Each row below holds a small network's activations on one record, seen along a few directions.
Records have a field called G. Each example row is followed by its value.
The largest differences between rows may come from other fields.
In the rows, 500 means zero.
Random noise pushes rows far along 12 fixed directions. That doesn't count. These rows show it; they differ only by the noise:
[489 501 379 490 460 216 404 526 530 508 556 412 548 567 691 575 345 439
 398 596 667 699 431 566 379 682 326 558]
[440 263  63 619 655 476 682 551 417 269 697 331 453 515 823 568 643 604
 417 588 486 642 581 544 311 657 329 668]
[390 465 377 841 613 633 486 555 351 235 577 632 671 392 558 430 524 634
 647 653 546 153 592 513 668 480 440 399]
[635 599 575 573 572 276 281 351 369 559 358 503 580 645 366 609 365 567
 639 480 713 611 345 630 461 572 475 451]
[604 586 323 677 516 646 587 515 418 607 427 400 394 256 551 394 502 667
 385 726 309 306 583 261 449 671 345 551]
[393 417 737 451 404 425 653 503 511 618 542 496 534 512 413 326 510 418
 257 448 383 570 550 499 497 433 616 517]
[576 185 159 365 607 550 379 545 492 462 567 127 382 578 520 572 472 676
 584 429 296 615 509 523 324 503 307 743]
[424 547 450 448 317 508 458 791 527 572 584 517 468 449 759 578 468 482
 532 489 482 434 597 488 656 478 443 509]
[523 339 405 497 663 613 371 293 413 386 438 537 507 735 255 459 622 716
 721 440 293 416 477 625 438 236 458 389]
[534 580 253 613 346 399 637 634 544 533 424 482 543 284 692 555 548 504
 465 736 685 532 591 393 596 855 369 366]
[445 222 571 507 443 503 631 648 502 498 586 358 643 302 361 451 484 486
 487 432 486 446 649 501 697 508 621 557]
[327 396 491 482 640 704 381 671 468 448 314 384 534 775 525 331 741 532
 626 423 425 658 547 396 568 397 444 671]
[511 443 456 302 623 480 357 310 687 498 324 574 555 747 379 423 654 474
 526 586 402 675 495 452 387 324 349 432]
[443 370 280 630 527 770 500 523 456 165 676 395 372 505 655 372 489 704
 487 483 338 251 493 546 330 529 438 487]

[679 571 453 597 685 541 498 194 525 503 327 742 674 286 197 455 530 569
 620 816 404 224 583 337 606 351 403 319] | g13
[258 208 755 495 782 606 438 364 383 413 523 505 610 860 149 288 668 502
 557 276 249 555 494 597 492  46 624 684] | g11
[386 757 822 614 302 521 484 405 579 364 570 812 555 447 483 248 272 397
 332 582 579 165 386 576 518 489 627 156] | g7
[529 172 593 473 522 696 517 488 519 393 604 215 478 422 223 459 464 592
 480 296 368 433 482 522 451 497 643 587] | g10
[760 448 104 405 389 618 504 359 697 553 314 445 427 250 236 606 590 708
 712 696 424 349 539 409 515 693 335 124] | g4
[529 594 530 542 397 461 631 366 507 562 407 574 460 488 385 418 583 527
 413 539 480 501 466 530 471 620 551 276] | g5
[459 636 358 435 297 232 493 513 565 663 608 711 520 453 661 675 408 415
 463 718 492 427 538 591 584 456 315 314] | g18
[307 397 450 664 914 494 600 467 378 266 259 511 753 729 562 232 752 426
 530 562 701 836 565 390 501 487 477 740] | g14
[658 587 613 219 480 509 226 370 755 441 403 558 494 628 406 586 407 415
 632 407 581 532 374 512 447 376 510 394] | g16
[588 495 600 487 731 827 537 577 394 571 533 412 320 450 561 519 617 575
 462 368 259 464 584 366 425 346 592 846] | g8
[787 602 463 792 537 509 563 351 131 700 492 318 261 385 323 749 451 798
 559 439 500 450 361 590 391 780 573 491] | g1
[626 732 677 420 470 390 539 378 506 559 454 660 438 543 585 594 494 441
 439 411 600 606 415 540 402 469 620 444] | g6
[325 423 531 686 645 441 627 506 307 455 666 387 469 642 609 403 560 489
 316 480 428 632 464 567 359 522 496 713] | g3
[474 551 905 171 287 592 345 766 681 735 508 339 368 578 542 498 385 344
 367 212 412 646 466 437 536 408 627 682] | g15
[739 595 412 475 657 419 364 315 410 678 406 407 327 612 434 655 455 612
 526 545 427 595 373 468 253 533 351 621] | g17
[385 462 538 509 534 887 452 584 505 223 341 443 402 759 499 301 777 579
 657 297 534 512 433 445 476 498 611 459] | g12
[426 368 287 318 406 540 582 643 668 504 525 275 392 523 673 411 565 465
 330 492 422 735 512 397 345 666 370 603] | g2
[530 591 237 502 607 485 658 557 374 614 397 767 500 537 742 751 813 563
 730 584 437 560 724 460 676 269 424 479] | g9

Here are new rows. What is G for each?
[752 597 809 615 558 721 754 510 234 584 350 341 337 311 333 490 540 639
 480 180 604 526 461 467 511 691 920 630] | g14
[649 337 438 425 339 616 413 484 352 716 361 254 400 430  26 445 388 832
 781 324 147 285 486 570 628 385 551 402] | g15
[304 439 785 496 300 459 401 587 564 438 425 408 697 528 273 136 235 373
 443 425 588 405 428 477 625 538 613 422] | g16
[555 586 458 484 503 442 287 384 549 439 460 461 525 455 509 319 109 532
 430 613 447 313 397 443 321 493 344 536] | g9
[396 547 602 893 547 565 699 528 276 275 713 704 596 310 568 527 530 538
 534 504 644 189 542 598 667 515 707 391] | g11
[344 641 262 645 400 334 342 622 467 423 451 721 715 523 693 523 405 501
 730 747 666 376 520 572 751 495 260 278] | g14
[392 570 633 587 336 583 656 730 604 510 454 512 625 248 562 390 591 338
 392 595 691 459 597 292 744 722 610 458] | g12
[554 542 550 375 261 660 279 689 516 473 544 330 318 556 536 589 323 641
 687 223 462 385 373 632 536 522 575 444] | g15
[452 309 685 497 437 387 558 696 390 630 707 363 594 309 500 519 269 429
 397 377 463 448 610 561 664 421 617 744] | g14
[353 373 305 458 701 499 284 364 567 404 418 511 574 851 396 404 632 522
 592 625 416 644 423 525 379 357 241 466] | g1
[507 463 470 326 342 405 708 454 668 769 443 543 465 398 375 490 669 406
 362 615 317 612 612 382 543 465 481 398] | g11
[646 616 364 511 755 481 644 316 410 668 210 566 424 583 491 539 818 559
 525 626 442 794 542 362 396 515 431 600] | g8
[452 425 597 482 512 549 464 624 678 415 349 470 712 366 438 400 512 359
 554 531 693 532 604 302 697 552 548 522] | g10
[867 505 499 152 423 558 616 307 705 751 420 646 384 224 271 694 538 526
 572 525 230 371 689 363 560 236 558 350] | g13
[584 503 623 573 504 744 526 613 215 621 458 352 313 487 459 500 498 703
 587 251 299 350 511 501 535 414 683 684] | g9
[602 705 476 312 504 811 420 463 902 318 313 819 528 430 574 488 744 389
 644 644 538 318 603 254 624 355 468 249] | g16
[444 622 675 484 389 448 545 559 521 707 455 586 512 502 491 509 529 407
 448 548 496 549 516 475 639 500 534 455] | g7
[593 355 381 504 722 402 516 353 537 313 661 388 515 588 605 731 546 445
 419 500 668 738 427 577 264 623 435 644] | g16
